A small network was shown many inputs. Here are its activations along a few directions, one row for each input.
In each table, some parts of the input vary, and every possible input appears once, in random order.
A made-up example of a description, with smaller parts first: one of 6 places along a line, together with either a single point or one of 11 places along a line or (one of 2 separate values, together with one of 8 places around a ring).
Shared parts are said once, and a part with two or three values counts as separate values.

Other details of the inputs vary at random and push rows far along two fixed directions, the same in every table; ignore that.

Rows:
r1: 11	-27	41	-45	-8	-23	-30	15	7	2	40	-16	39	29
r2: -47	27	-44	32	67	-11	23	-57	29	-71	-31	36	-25	-39
r3: 16	9	-15	38	7	1	19	-24	17	-9	-9	8	-42	-48
r4: 71	0	-17	50	-36	28	10	3	-12	33	-33	-29	-40	-53
r5: 10	-14	40	-42	-41	-7	-37	43	-16	35	26	-34	49	65
r6: -58	3	7	-17	50	-38	-22	-3	64	-53	34	9	71	36
r7: -67	27	0	-25	43	-24	23	14	45	-17	24	29	39	33
r8: -45	7	13	-49	16	-26	6	8	5	6	20	0	34	67
r9: 71	-31	27	-3	-59	23	-26	-18	-59	5	-16	-30	-57	-38
r10: -12	37	-35	35	26	15	22	0	10	-14	-22	29	-9	-46
r11: 52	-6	-11	15	-43	28	-17	7	-53	23	-26	1	-44	-27
r12: -8	35	-24	38	-1	6	18	-26	-1	8	-12	8	-30	-14
r13: 35	-27	45	-44	-27	-23	0	42	21	64	48	-29	41	40
r14: 6	32	-25	44	-1	12	21	-16	6	-5	-12	19	-40	-28
r15: 41	-17	-13	11	-13	13	-11	-12	-17	-8	-18	5	-33	-41
r16: 62	-32	7	-10	-57	22	-17	-27	-62	26	-27	-29	-63	-23
r17: -38	-5	23	-52	17	-30	16	4	31	15	27	-11	39	34
r18: 26	-38	57	-60	-50	-15	-34	-6	-35	30	26	-47	9	40
r19: 21	-28	40	-53	-24	-9	0	56	13	62	17	-42	52	40
r20: 79	8	-5	35	-59	34	6	18	-42	62	-20	-20	-44	-35
r21: 11	-57	0	74	-15	50	17	-9	-41	-13	4	-15	-13	-58
r22: -5	29	-26	39	16	12	-16	-24	-6	-48	-11	26	-15	-37
r23: 51	-47	48	-65	-36	-12	-10	49	-22	59	15	-36	25	34
r24: -8	2	-37	38	24	2	-9	-19	17	-39	-29	18	-15	-40
r25: -3	20	-35	43	35	7	25	-17	26	-29	-30	26	-16	-79
r26: 37	-18	-8	10	-13	16	-10	-27	-26	-19	-24	6	-60	-39
r27: -19	-61	44	1	-30	28	4	41	-34	32	59	-26	58	55
r28: -95	39	-13	1	61	-30	-14	-48	33	-74	25	37	28	33
r29: 0	-8	26	-30	-7	-23	8	-4	25	34	32	-22	19	37
r30: 42	-1	-2	3	-33	25	6	7	-53	18	-36	-5	-53	-16
r31: 46	8	-24	36	-33	33	3	18	-48	24	-58	-14	-38	-34
r32: -20	32	-40	34	39	5	16	-8	10	-37	-28	41	-9	-30
r33: -71	27	-2	-4	49	-21	-16	-27	36	-74	27	42	25	28
r34: -46	9	-4	-24	12	-16	-12	-20	3	-15	13	19	9	43
r35: -52	-10	19	-50	54	-42	8	7	47	-29	30	18	41	47
r36: -30	22	-31	32	49	-1	29	-29	35	-50	-21	33	-24	-61
r37: -41	60	-62	77	54	0	22	-18	53	-39	-17	35	1	-30
r38: -13	-1	35	-57	-26	-9	6	26	-11	59	19	-24	29	57
r39: 0	-21	17	-33	6	-18	-1	34	17	17	3	-18	41	33
r40: -35	4	1	-24	17	-13	-12	-4	9	-22	18	28	5	39
r41: 64	-5	-17	19	-50	40	-22	14	-59	32	-38	-25	-45	-13
r42: -40	18	2	-19	19	-14	10	40	34	20	11	1	60	40
Each input here is: one of 2 separate values, together with either a single point or (one of 4 places along a line, together with one of 5 places along a line).
Question: The inputs of r4 and r37 match in every part but the choice among 2 separate values. If r35 is changed in the same way as r4 into r37, which row does it become?
Answer: r30
Question: The inputs of r26 and r40 match in every part but the choice among 2 separate values. If r16 is changed in the same way as r26 into r40, which row does it become?
Answer: r34
Question: Which other rows does r4 become when the place on the line of 5 takes its other values? List them by row number.
Answer: r6, r19, r24, r39
Question: Which other rows does r20 become when the choice among 2 separate values takes its other values? List them by row number.
Answer: r13

Rows:
r43: -21	5	3	-15	5	-4	-8	30	5	16	6	-5	32	53
r44: -16	14	-34	37	10	11	-15	-73	-32	-74	-31	32	-65	-44
r45: 43	0	10	-1	-43	24	2	25	-48	49	-11	-23	-28	-1
r46: -3	39	-48	65	16	19	24	-42	12	-28	-26	28	-45	-44
r47: -64	18	-29	42	64	5	8	-11	42	-51	6	42	33	-20
r48: 51	-14	18	-42	-42	-5	-9	20	-40	50	-13	-20	-18	7
r49: -50	1	18	-8	41	-23	6	16	40	-15	45	10	63	33
r50: 33	8	-17	36	-5	8	-9	-20	-3	-27	-28	-1	-31	-68
r51: 49	-27	-6	7	-20	16	1	12	-23	15	-21	-8	-37	-39
r52: -19	-4	-4	17	18	3	-2	17	19	-13	10	5	38	18
r53: -14	-17	16	-10	8	-9	13	8	22	14	36	-6	35	21
r54: 21	17	-19	27	-28	32	0	5	-38	16	-28	11	-31	-28
r55: 31	-21	14	-1	-35	8	10	7	-9	37	2	-24	-9	-11
r56: 6	3	21	-44	-14	-28	-25	15	21	18	21	-9	19	45
r57: -60	38	-29	2	57	-24	18	-26	50	-28	4	22	9	1
r58: 44	-29	19	-14	-35	11	8	17	-21	30	-21	-28	-17	-13
r59: -8	10	19	-48	9	-23	9	10	14	16	8	-10	25	40
r60: -25	-41	47	-49	-6	-21	-32	-9	-12	-24	41	-16	29	49
Question: What do these inputs look like to the network?
Answer: one of 2 separate values, together with either a single point or one of 8 places along a line
Question: The inputs of r56 and r50 match in every part but the choice among 2 separate values. If r43 is changed in the same way as r56 into r50, which row does it become?
Answer: r52

Rows:
r61: -36	10	9	-36	29	-33	2	27	52	4	23	-1	56	34
r62: 10	-12	29	-33	-17	-12	-16	0	-9	4	23	-16	9	31
r63: -19	19	6	-15	16	-19	10	17	41	8	18	7	29	14
r64: -20	-24	10	28	20	1	8	18	32	-13	39	9	47	-3
r65: -50	-13	20	-41	27	-24	-18	12	15	-28	25	14	48	54
r66: 17	31	-45	56	0	31	6	-12	-19	-10	-48	14	-32	-56
r67: 11	-17	10	-17	-1	-4	0	-22	-8	-3	-3	1	-23	-9
r68: -54	-2	12	-36	39	-39	-15	-8	39	-42	32	7	53	46
r69: -31	8	-3	-10	23	-11	4	30	19	-1	1	11	37	28
r70: 60	-14	26	-18	-58	18	12	27	-39	75	-7	-51	-14	7
r71: 5	-21	22	-30	-16	-7	-31	2	-13	4	11	-18	13	39
r72: 35	23	-33	39	6	13	18	-10	4	0	-36	18	-47	-59
r73: 62	-27	41	-36	-62	12	-22	10	-44	42	4	-35	-27	2
r74: 22	1	-1	-1	-23	7	-8	20	-6	30	-13	-19	4	14
r75: -16	14	-18	22	17	0	-15	-34	4	-40	-1	20	-23	-6
r76: -21	4	-5	-3	28	-11	-14	-24	19	-44	-4	11	1	-16
r77: 5	0	-7	17	-18	20	-3	-29	-37	-10	-13	5	-34	-21
r78: 13	12	-34	42	0	29	-16	-39	-37	-39	-38	15	-46	-53
r79: 39	-3	-7	2	-15	12	23	5	-10	37	-22	-12	-30	-26
r80: -20	19	-21	26	16	4	-11	-33	-8	-43	-3	31	-20	-19
r81: 46	-19	23	-17	-55	24	11	41	-53	73	-10	-35	-16	14
r82: 30	-28	13	-31	-17	-9	-17	-1	-15	3	-5	-11	-11	0
r83: 16	14	-12	18	-9	12	23	-3	-1	19	-21	-9	-26	-36
r84: 31	10	-8	16	-25	25	10	26	-26	26	-21	-1	-24	-15
r85: -5	-40	16	14	8	4	-3	29	18	0	30	-12	52	3
r86: -51	29	-21	7	53	-27	12	-1	56	-32	3	18	44	11
r87: -15	-10	8	-11	-5	-6	-9	-19	-8	-7	11	-6	-5	25
r88: -67	22	1	-19	37	-26	16	12	44	2	34	21	57	50
r89: 38	-17	17	-39	-17	-8	-2	37	2	48	-1	-22	15	18
r90: -23	6	-9	7	19	-5	6	-38	9	-35	-4	11	-22	-27
r91: -50	10	6	-21	20	-26	13	14	43	13	31	3	48	57
r92: -18	52	-53	71	32	18	15	-26	9	-35	-32	44	-27	-54
r93: 21	19	-16	26	-15	11	2	4	-4	18	-14	-1	-23	-9
r94: 5	-31	33	-38	-31	2	-7	14	-40	23	13	-18	-1	37
r95: 38	-26	28	-25	-45	5	-7	-5	-44	29	5	-39	-24	10
r96: -9	5	-11	14	6	11	-5	-13	-17	-36	-9	21	-24	-13
r97: -8	49	-49	68	38	10	21	-30	23	-40	-33	28	-30	-60
r98: 19	-21	21	-38	-15	-18	-12	2	-2	6	16	-1	-5	16
r99: -10	-30	2	44	12	18	20	3	12	-6	20	-3	20	-27
Question: What do these inputs look like to the network?
Answer: one of 3 separate values, together with either a single point or (one of 2 separate values, together with one of 6 places along a line)
Question: The inputs of r96 and r65 match in every part but the choice among 3 separate values. If r62 is changed in the same way as r96 into r65, which row does it become?
Answer: r68
Question: Which other rows does r97 become when the choice among 2 separate values takes its other values? List them by row number.
Answer: r62
Question: Which other rows does r61 become when the choice among 2 separate values takes its other values? List them by row number.
Answer: r76
Question: Which other rows does r89 become when the choice among 3 separate values takes its other values? List them by row number.
Answer: r72, r79

Rows:
r100: -49	11	-20	12	27	-7	28	-13	21	-19	3	23	-1	5
r101: -41	30	-20	1	47	-8	-10	-17	13	-63	-13	38	-14	-17
r102: -28	11	-2	-31	33	-37	-33	-22	31	-51	5	35	9	22
r103: -23	32	-19	33	3	9	16	-22	13	-8	-3	7	-15	-6
r104: 25	-25	32	-42	-28	-14	-4	-2	3	29	15	-26	-10	24
r105: 66	-1	-22	29	-36	11	-14	-54	-61	-12	-54	-15	-97	-79
r106: 50	-46	-11	92	-19	66	-13	-38	-64	-57	-32	-15	-56	-72
r107: -23	-76	46	-6	-5	0	-21	21	10	-4	75	-17	74	13
r108: -20	6	-1	-4	41	-34	6	-6	55	-17	25	25	19	5
r109: 15	18	-7	10	-12	15	1	35	12	39	-5	-26	30	12
r110: -21	34	-24	18	5	2	-1	-38	-8	-21	-6	9	-11	-2
r111: 44	-17	32	-23	-32	9	16	37	-15	56	11	-18	3	0
r112: -6	4	-14	20	14	6	26	13	11	15	0	21	4	-3
r113: -75	24	-8	-8	54	-30	31	-14	56	-47	25	31	28	4
r114: 8	5	2	-10	-5	6	4	-28	-25	-9	-19	-6	-28	-23
r115: 32	-21	36	-45	-27	-6	4	65	-1	61	7	-42	43	25
r116: 19	-16	8	-20	-19	3	7	57	-5	57	-5	-26	36	28
r117: 8	5	-17	-2	-9	24	-16	-7	-33	-11	-28	21	-30	2
r118: 30	-5	35	-21	-45	0	3	51	-10	77	37	-25	31	49
r119: 51	-31	33	-54	-34	-17	-16	45	10	57	9	-45	35	33
r120: 24	6	-32	41	-15	31	5	-42	-59	-4	-59	-2	-79	-55
r121: -86	52	-26	9	63	-32	-20	-20	47	-68	13	55	30	37
Question: What do these inputs look like to the network?
Answer: either one of 2 separate values or (one of 4 places along a line, together with one of 5 places along a line)
Question: Start at r119 and move only the place on the line of 5, one step at a time. The first step leads to r108. Which rows follow, in order?
Answer: r104, r105, r102
Question: Which other rows belong to the same alternative as r107? List them by row number.
Answer: r106
Question: Start at r105 and move only the place on the line of 4, one step at a time. The first step leads to r114. Which rows follow, in order?
Answer: r120, r110
